A small network was shown many inputs. Here are its activations along a few directions, one row for each input.
Each table varies a few parts of the input and shows all the possible inputs, shuffled.
Descriptions start from the smaller parts, as in this example, which fits no table here: one of 6 places along a line, together with either a single point or one of 11 places around a ring or (one of 3 separate values, together with one of 8 places around a ring).
Shared parts are said once, and a part with two or three values counts as separate values.

Other details of the inputs vary at random and push rows far along two fixed directions, the same in every table; ignore that.
These rows show it; all are for the same input, with only those details redrawn:
[  2   5  12 -11   5 -16 -13  -6  -6  -8   5]
[  8  34  -9 -44 -39 -48 -55  18   5  -7  24]
[  5  35  -8 -14 -35 -41 -37  12   8   0  23]
[  0  37  -4  57 -25 -24   8  -4  14  16  19]
[  2 -19  27 -31  33  -1  -9 -15 -18 -18  -8]
[  6  39 -11 -17 -41 -45 -42  15  10   0  25]
[ -3  -9  25  38  33   9  29 -25  -9  -1  -7]
[  2   5  12 -11   5 -16 -13  -6  -6  -7   5]

Rows:
r1: [ 15 -32  13 -28   9   9 -19   0 -26 -16 -22]
r2: [  8 -31  -2 -32  27  31 -13   1 -17 -13 -11]
r3: [ 13   4   0 -15  14   4 -19  -2   7  11   9]
r4: [ -3 -13  11  24  41  16  43 -15   6  21  -4]
r5: [ -4  30 -11  -3 -41 -14 -20  12   1 -11  16]
r6: [  2  30 -10  -3 -33 -26 -21   2  13 -11  15]
r7: [  1  -2  -5 -24  11   3   9  -3  14   2   2]
r8: [ -2  24  -4 -43 -33 -48 -46  23  12  -5  23]
r9: [-14   4  10  57   4   2  38 -15  16  -1   0]
r10: [ 12   3   5  -6   4   0 -17 -12   0  10  10]
r11: [-14 -32  -1 -42  23  10   7   3 -17  -9 -22]
r12: [-15  18 -17  73 -35 -11  25  12  11   8  10]
r13: [ 11 -23  14 -36  26  22 -13 -24  -7 -16  -7]
r14: [ 10 -27  15 -29  12   1 -12   7 -27 -23 -24]
r15: [ 20 -35  11 -28  18  20 -14  -2 -25  -9 -22]
r16: [ -4  22 -35  47 -31  -4  23  18  17  26  14]
r17: [ -1  19 -21  76 -38   1  13  -3   4  14  12]
r18: [  1  26 -27 -76 -41 -22 -43  34  11  -2  23]
r19: [  3  24 -31 -27 -51 -40 -26  39  11  16   0]
r20: [ -2  -4 -17  56   6  27  33   2   7  19   0]
r21: [-14   8   2  47  16  -2  43 -13  14  30  -3]
r22: [  1   8  -2  43  -8  28  17 -14   1   9   7]
r23: [-6  8 -7 50  7 34 36 -4 13 19  5]
r24: [  1   6   6  60   0  15  26 -30  10   5   2]
r25: [ -5 -28  19  41  18  11  36   1 -12  -5 -25]
r26: [ -4 -35  15 -35  20   0   4  12 -19 -13 -31]
r27: [-16 -13  23  29  35   4  40 -17   1  10 -11]
r28: [  7  29 -33  56 -50  -3  -5   8  10  20  21]
r29: [  7  -2   1 -17  21   4  -7   0   9  14   7]
r30: [ 10 -19   8 -37  34  26 -11 -15   0 -13  -8]
r31: [  2 -19  27 -31  33  -1  -9 -15 -18 -18  -8]
r32: [ 18  31 -31  55 -42  -6  -4  23  19  30   8]
r33: [ 12 -16  -8 -37   3  -2  -4  23  -6   4 -13]
r34: [-16 -12   8  22  30  16  46 -23  10   7 -17]
r35: [  7 -23  25 -31  29   7 -16 -21 -17 -11  -6]
r36: [-19 -18  15 -45  15   8   3   2 -11 -20 -12]
r37: [-10  15 -26 -46 -46 -37 -37  34   3  -8  10]
r38: [-17   0  -3 -24   1   6  11   3   0   0  -6]
r39: [  1 -12   5  27  36  33  34 -20  13   9  -6]
r40: [  1  26 -12  -2 -44  -7 -27   5   3  -4  19]
r41: [ -8 -21   8  42  18  22  30 -13 -20 -13 -15]
r42: [-14 -21  20 -39  13   9  -4   2 -14 -29  -7]
r43: [  2  29 -20  38 -23  17   4   5  17  16  17]
r44: [-13 -22  18 -42  28   1   6 -11  -2 -20 -15]
r45: [ 14 -34   4 -35  28  20  -5  13 -13  -2 -22]
Changing only one part turns r2 into r43. The same change can be made to r17. Which row results?
Answer: r40
Describe the family of inputs behind these rows.
Answer: one of 5 places along a line, together with one of 9 places around a ring
Which other rows does r10 become when the place on the line of 5 takes its other values? List them by row number.
Answer: r13, r15, r22, r28
Which other rows does r24 become when the place on the ring of 9 takes its other values? List them by row number.
Answer: r6, r7, r9, r13, r30, r34, r39, r44
Which other rows does r14 become when the place on the line of 5 takes its other values? List them by row number.
Answer: r5, r6, r31, r41
